These are the activations of a small neural network, seen along a few directions. Each row is one input.
Each table varies a few parts of the input and shows all the possible inputs, shuffled.
Descriptions start from the smaller parts, as in this example, which fits no table here: values(2) and (point or ring(11) or (line(4) and ring(5))).
Shared parts are said once, and a part with two or three values counts as separate values.
In the rows, zero is written as 128.

Other details of the inputs shift rows strongly along two fixed directions, in all tables alike. That doesn't count.

Rows:
x1: [125 139 140 128 124 140 123 141 113 114 119 107 135 131 138]
x2: [107 154 153 107 133 153 120 133 135 111 120 128  92 132 121]
x3: [143 118 127 128 115 115 135 134 105 132 113 114 168 111 147]
x4: [112 102 117 149 132 130 152 142 111 131 137 119 163 110 154]
x5: [133 122 124 123 121 130 118 133 141 128 129 121 119 133 128]
x6: [188  76  72 139 101  78 139 125 117 153 125 121 208 119 161]
x7: [134 125 137 129 120 130 120 132 131 127 126 130 125 130 120]
x8: [105 143 176 116 119 165 127 154 105 103 101  95 125 112 142]
x9: [125 123 133 127 126 133 126 123 138 134 127 115 108 127 117]
x10: [112 141 150 134 129 145 116 134 131 125 130 103 104 132 119]
x11: [137 125 111 132 131 114 129 111 140 142 137 122 121 136 125]
x12: [103 143 171 108 119 169 129 155 107 101  98  95 118 111 144]
x13: [137 132 115 130 131 120 119 120 144 132 139 135 114 144 121]
x14: [ 74 145 164 125 141 174 148 162  94  95 116 119 134 107 156]
x15: [187  58  70 140  96  73 147 120 120 165 123 100 213 105 164]
x16: [121 147 134 117 140 134 117 111 154 129 137 162  77 144  92]
x17: [110 141 162 114 115 164 131 162  97  97  98  78 142 112 166]
x18: [127 135 144 123 127 131 125 125 129 126 122 135 119 128 118]
x19: [125 134 135 133 136 124 124 108 147 140 138 135  97 135 101]
x20: [191  65  71 133  94  77 140 127 120 155 120 120 214 111 162]
x21: [103 131 118 139 152 131 143 127 128 125 151 173 124 131 123]
x22: [143 147 103 126 154  86 125  76 158 157 155 199  97 149  80]
x23: [147 107 124 140 102 132 123 158 103 118 114  82 178 122 162]
x24: [111 145  95 132 177  98 150  80 151 149 169 230 100 142  89]
x25: [117 144 148 129 135 141 112 125 148 124 135 138  85 142 100]
x26: [110 155 148 132 135 154 107 137 137 111 135 115  90 149 115]
x27: [ 98 149 167 133 124 172 114 155 118 103 119  68 105 133 138]
x28: [171  90  90 126 113  87 141 113 125 154 122 143 173 116 134]
x29: [102 153  99 138 181 107 137  80 168 147 179 230  69 155  75]
x30: [ 98 157 176 126 122 175 106 163 120  98 119  96  98 133 127]
x31: [ 86 168 179 100 134 178 123 147 121  93 106 106  87 123 133]
x32: [148 121 112 128 124 106 140 119 110 133 119 122 168 120 144]
x33: [146 140  98 136 151  87 116  81 168 159 163 192  90 156  77]
x34: [144 109 126 126 104 130 133 154 101 119 107  88 177 114 170]
x35: [161  98  94 133 119  96 128 112 144 152 134 145 141 130 118]
Description of these inputs: line(5) and (point or ring(6)).
Q: The inputs of x22 and x3 match in every part but the line(5) part. If x28 is changed in the same way as x22 into x3, which row does it become?
A: x12
Q: List by row number the other rows that have the line(5) part in common with x11.
A: x4, x9, x10, x15, x19, x27
Q: Start at x20 and move only the ring(6) part, one step at a time. The first step leads to x6. Which rows follow, in order?
A: x23, x30, x7, x16
Q: Which other rows does x29 become when the line(5) part takes its other values? List them by row number.
A: x4, x14, x21, x24

Rows:
x36: [149 175 109 118 160  95 107  69 168 146 153 194  68 177  70]
x37: [138 132 109 123 136 105 123  77 165 152 138 130  83 140  99]
x38: [128  85 127 160  91 149 139 199  66 112 112  32 229  95 204]
x39: [112 146 155 117 141 123 135 117 117 130 118 159 122 112 112]
x40: [ 86 156 142 144 168 134 128 108 157 141 166 173  68 138  83]
x41: [119 167 162 122 148 124 113  92 156 140 137 166  61 144  71]
x42: [115 104 132 140 103 154 122 181 111 110 127  77 169 119 178]
x43: [182  83  73 161 128  47 138  75 156 186 157 171 159 129  98]
x44: [ 87 158 157 136 141 170 134 151  99  95 125 115 123 127 145]
x45: [ 64 183 182 123 152 198 122 163 110  71 123 111  82 145 140]
x46: [115 144 104 117 168 113 138  82 169 149 162 228  65 150  82]
x47: [118 159 146 101 131 145 115 136 131 103 120 145 112 130 127]
x48: [ 64 166 189 130 157 180 135 140 121 101 132 140  78 122 120]
x49: [134 118 115 140 137 116 119 103 162 144 149 151  92 145  79]
x50: [188  75  79 105 102  68 163 112  98 156  96 107 227  84 172]
x51: [118 159 102 119 167 106 134  80 171 135 169 227  73 160  87]
x52: [109 138 128 109 149 133 156 108 132 126 122 133 109 118 133]
x53: [107 168 140  97 150 132 122 108 154 123 127 195  57 138  86]
x54: [176  93  70 120 133  56 151  72 137 167 136 206 169 118 105]
x55: [123 137 167 110 105 166 105 158 132 112  99  95  96 130 128]
x56: [114 121 105 133 145 121 127 117 157 150 161 173  92 141 105]
x57: [197  52  19 144 124  28 167  68 139 199 150 153 208 106 146]
x58: [165  95 144 139  69 141 124 188  63 113  84  24 228 100 196]
x59: [202  65  58 150  99  62 124 117 142 163 140 126 202 131 147]
x60: [171  84 140 127  55 142 115 198  86 106  80  27 224 103 204]
x61: [124 152 166  95 113 154 120 130 126 117  97  71  95 124 134]
x62: [130  82 100 149 119 118 145 138 124 145 139 124 168 115 139]
x63: [128 151 124 146 142 121 113 112 141 133 150 134  96 153  96]
x64: [ 79 151 163 139 134 185 115 182 107  88 128  74 117 136 155]
x65: [193  94  63 130 119  58 143 103 106 154 123 158 221 120 156]
x66: [ 96 132 184 128 104 200  97 193 123  90 105  52  91 124 143]
x67: [ 60 200 215 108 134 213 110 178  86  64  97  83  87 123 141]
x68: [ 66 134 193 129 121 216 136 194  93  72  96  73 122 105 161]
x69: [119 168 127 137 159 127 102 103 164 125 155 152  61 172  84]
x70: [202  53  89 134  77  78 142 130 109 159 106 101 225 106 153]
Q: What is each input in this table made of?
A: ring(5) and (point or ring(6))
Q: The inputs of x61 and x52 match in every part but the ring(5) part. If x60 is changed in the same way as x61 into x52, which row does it become?
A: x51
Q: Which other rows does x70 become when the ring(6) part takes its other values? List them by row number.
A: x36, x41, x55, x58, x60
